Each row below holds a small network's activations on one input, seen along a few directions.
In each table, some parts of the input vary, and every possible input appears once, in random order.
Descriptions start from the smaller parts, as in this example, which fits no table here: one of 4 places along a line, together with either a single point or one of 9 places along a line or (one of 3 separate values, together with one of 5 places around a ring).
Shared parts are said once, and a part with two or three values counts as separate values.
In the rows, 128 means zero.

Other details of the inputs shift rows strongly along two fixed directions, in all tables alike. That doesn't count.

A family of inputs:
r1: [ 87 128 122 127 127  94 103 179 116 197  43]
r2: [129  59 141 154  61 156 118 147 167 134 116]
r3: [104 173 135 109 161  86 160 127 102 128 127]
r4: [101 127 116 121 144 116  70 159 136 207  45]
r5: [114 162 118  97 182  97 155 116 122 111 141]
r6: [155 110 148 150 115 119 171 106 131  40 199]
r7: [131  52 118 159  85 168  76 134 148 133 122]
r8: [123 183 120  94 171 118 154 108 144 133 138]
r9: [116 176 117  91 189 111 143 102 134 122 136]
r10: [119 183 126 101 153 111 176 111 135 128 135]
r11: [ 97 152 117  88 175 112 143 132 111 138 113]
r12: [161  73 144 167  76 152  80 147 156 142 116]
r13: [135 176 112 113 170 128 125 109 108 128 128]
r14: [129  60 145 164  60 132  99 151 167 158 102]
r15: [120 176 124  87 184 131 148  99 116 113 147]
r16: [140  55 121 170  87 138  83 154 139 128 114]
r17: [127 174 132 105 157 116 136 113 130 148 133]
r18: [113 188 115 101 142 139 169 112  98 140 132]
r19: [150  73 148 173  58 143  96 154 151 148 103]
r20: [149  88 133 172  86 133 127 140 120  91 145]
r21: [ 98 162 112 110 145 120 160 132  87 130 123]
r22: [149  95 154 149 101 139 163 115 123  50 190]
r23: [137 185 113 112 156 134 137 118 116 144 126]
r24: [105 173 106  94 172 122 147 120  85 129 134]
r25: [136  56 136 150  80 165  97 142 175 139 122]
r26: [177 105 156 148 120 124 141  95 115  40 217]
r27: [180 115 155 146 126 138 129  82 130  51 210]
r28: [176 124 136 145 106 177 145  89 119  66 210]
r29: [ 93 138 104 125 114 123 110 167 137 215  40]
r30: [ 88 118 114 118 140  98  77 180 124 211  35]
Each input here is: one of 5 places around a ring, together with one of 6 places around a ring.
The inputs of r13 and r29 match in every part but the place on the ring of 5. If r9 is changed in the same way as r13 into r29, which row does it become?
> r10
Change only the place on the ring of 6 in r20. List by row number the other rows that result.
> r1, r3, r6, r21, r22
Change only the place on the ring of 5 in r14. List by row number the other rows that result.
> r3, r17, r26, r27
Change only the place on the ring of 5 in r15. List by row number the other rows that result.
> r2, r11, r22, r25

A family of inputs:
r31: [ 62 185 106  79 183  87 142 139  85 181  82]
r32: [196 180 151 126 143 153 138  70 126  80 208]
r33: [122  76 112 140  79 174  76 142 185 199  82]
r34: [ 79 108 109 119 119 133  69 186 114 230  21]
r35: [183 169 130 126 151 167 133  69 104  73 211]
r36: [167  84 145 189  62 122 127 147 131  95 140]
r37: [178 119 127 150 144 145 134  86 123  30 212]
r38: [ 78 196  86  75 198 107 148 130 142 181  75]
r39: [ 62  82 126 107 147  84  76 182 169 216  27]
r40: [147  96 128 173  65 145 153 143 132  98 144]
r41: [170  71 137 168 104 129 100 120 174  88 151]
r42: [ 71 195 127  81 176  68 149 142 107 192  74]
r43: [ 91  17 120 143 107 123  61 172 161 159  77]
r44: [138  32 153 175  42 152 131 133 162  92 163]
r45: [130 222 111 110 175 104 182 114  53  95 151]
r46: [123 247 128  72 182 134 200 100  76 127 145]
r47: [125 172 135  84 184 117 192  89 118  68 190]
r48: [183  51 172 186  43 161  93 140 143  98 150]
What do these inputs look like to the network?
> one of 3 separate values, together with one of 6 places around a ring
The inputs of r36 and r40 match in every part but the choice among 3 separate values. If r48 is changed in the same way as r36 into r40, which row does it become?
> r46
Start at r45 and move only the place on the ring of 6, one step at a time. The first step leads to r31. Which rows follow, in order?
> r43, r37, r35, r34
Change only the choice among 3 separate values in r38. List by row number the other rows that result.
> r37, r41
